Each row below holds a small network's activations on one input, seen along a few directions.
Each table varies a few parts of the input and shows all the possible inputs, shuffled.
Descriptions start from the smaller parts, as in this example, which fits no table here: one of 5 places around a ring, together with either a single point or (one of 2 separate values, together with one of 4 places along a line) or one of 11 places around a ring.
Shared parts are said once, and a part with two or three values counts as separate values.
In the rows, zero is written as 128.

Other details of the inputs shift rows strongly along two fixed directions, in all tables alike. That doesn't count.

A family of inputs:
x1: [ 89 172 168 129 111 168 196 102  72 140 139 122 166]
x2: [ 96 168 143 112  59 160 156 142 110 162 204  98  94]
x3: [ 78 104  82  67 108  95  58 166 163 140 219 114  50]
x4: [ 36 111 110  41 139  85  74 142 154 121 223 145  81]
x5: [119 191 168 156  90 166 169 108 101 156 133 101 137]
x6: [184 139  89 159 172 119  84 114 129 123  79 121 156]
x7: [129 108 101 103 125 107  91 151 152 121 165 138  94]
x8: [115 104 117 100 127 102  98 151 157 118 150 142  93]
x9: [106 133 178 160  88 168 211 117 105 141 134 124 139]
x10: [105 155 175 143  82 169 192 119  98 155 108 103 133]
x11: [ 90  85 129  99 127 103 106 142 158 121 126 140  88]
x12: [156 126 130 146 172 114  97 106 142 115  48 132 151]
x13: [139 190 147 151  82 171 170 117  96 153 145  91 142]
x14: [ 75 176 160 112  63 151 155 131 120 157 189  92  93]
x15: [113 114 118  92 130 104  90 149 158 125 144 130  95]
x16: [166 109 126 136 165 118 112 126 138 110  47 137 153]
x17: [133  94  89 117 128 103  93 150 142 127 177 137  94]
x18: [197 112  84 156 162 121 106 137 126 111  85 138 155]
x19: [197 100  87 165 171 121 118 133 133 104 104 147 163]
x20: [ 73 132 173 122  60 150 179 134 111 153 192 120  86]
x21: [202 104 104 153 164 113 115 130 131 108  90 154 157]
x22: [115  92 121 110 136 102 109 147 165 111 169 150 101]
x23: [119  94 122 106 129  97 103 147 155 119 159 149  93]
x24: [121 126  85 106 130 107  72 141 149 131 160 107  98]
x25: [166 132  99 124 193 117 108 112 112 102  93 154 194]
x26: [ 63 103 123  74 160 100 106 120 135 118 143 146 121]
x27: [168  99 125 144 163 116 120 128 138 103  54 149 150]
x28: [146 119 133 146 173 113 103 103 144 119  38 131 150]
x29: [162  82 132 148 165 109 130 121 137 109  53 156 150]
x30: [167 174 174 190 120 178 203  91  84 139  25 101 196]
x31: [169  87 129 153 172 116 131 124 145  96  72 158 158]
x32: [134 195 151 159  88 170 162 108  96 159 147  97 138]
x33: [130  96 104 112 135 106 103 147 160 114 183 147 102]
x34: [114 182 131 142 108 172 181 111  61 148 167 112 174]
x35: [109 174 173 147  83 167 180 111 101 150 117  94 136]
Description of these inputs: one of 5 places along a line, together with either a single point or one of 6 places along a line.
The inputs of x1 and x26 match in every part but the place on the line of 5. If x27 is changed in the same way as x1 into x26, which row does it become?
Answer: x11
Change only the place on the line of 5 in x31. List by row number the other rows that result.
Answer: x9, x19, x22, x33
A walk changes only the place on the line of 6. It starts at x32 and steps to x13. List the rest of the walk in order.
Answer: x2, x7, x21, x33

A family of inputs:
x36: [179 109 122 102 175 106 110 142 149  77  64 148 164]
x37: [161 153 166 197 163 163 174  86 111 112  92 147 185]
x38: [192 131 174 203 110 149 168 102 115 139  52 126 147]
x39: [107 113 152 152  86 135 156 143 141 142 140 106  94]
x40: [175 166 103 182 118 161 153 121  87 138 201 121 168]
x41: [169 128 144 102 155  83  87 127 173 107  92 163 124]
x42: [215 195  77 184 140 166 128 106  80 145  96  91 185]
x43: [110  89 112  43 146  92  90 165 159 112 147 151 104]
x44: [215 140  89 196 102 158 151 145 104 143 133 106 139]
x45: [133 127 107 128 186  99  74 114 152 114  61 114 145]
x46: [168  59  95 144 163 108 112 150 117 109  47 153 134]
x47: [121 132 111 123 175 109  61 111 166 119  74 124 129]
x48: [ 78  65  97  75 166  88  94 133 152 118 181 160 109]
x49: [130 131 142 158 140 150 180  99 103 112 124 137 179]
x50: [ 81 147 173 134 103 127 148  93 130 145 202 140  97]
x51: [121 163 167 113 101 135 156 146 138 127 142 124 131]
x52: [ 71  99  84  67 155  91  57 140 122 128 125 127  93]
x53: [155 105 139 164 103 164 197 132  94 149  80 116 153]
x54: [ 82 124 160 143  66 151 152 138 153 152 172 113  61]
x55: [145 182 114 105  66 150 128 169 116 145 239 109 104]
x56: [119 101  90  91 176 106  78 124 130 129  75 119 146]
x57: [ 97 142 140  82  88 137 154 160  98 133 156 143 118]
x58: [105 172 177 107  87 151 153 141 145 132 165 129 104]
x59: [ 96  54  99  95 120  91  91 153 179 112 142 130  68]
x60: [113 149 159 164 132 144 179 102 116 128 151 132 155]
x61: [ 54 154 133  97  87 146 133 118 114 149 160  82 111]
x62: [133 131 126 120 167  89  54  99 154 128  75 125 124]
x63: [ 60 123 132 113 105 137 164 126  85 140 198 148 113]
The inputs of x56 and x53 match in every part but one. If x47 is changed in the same way as x56 into x53, which row does it become?
Answer: x54
What is each input in this table made of?
Answer: one of 4 separate values, together with either a single point or one of 6 places along a line
Change only the choice among 4 separate values in x49. List by row number the other rows that result.
Answer: x36, x59, x61
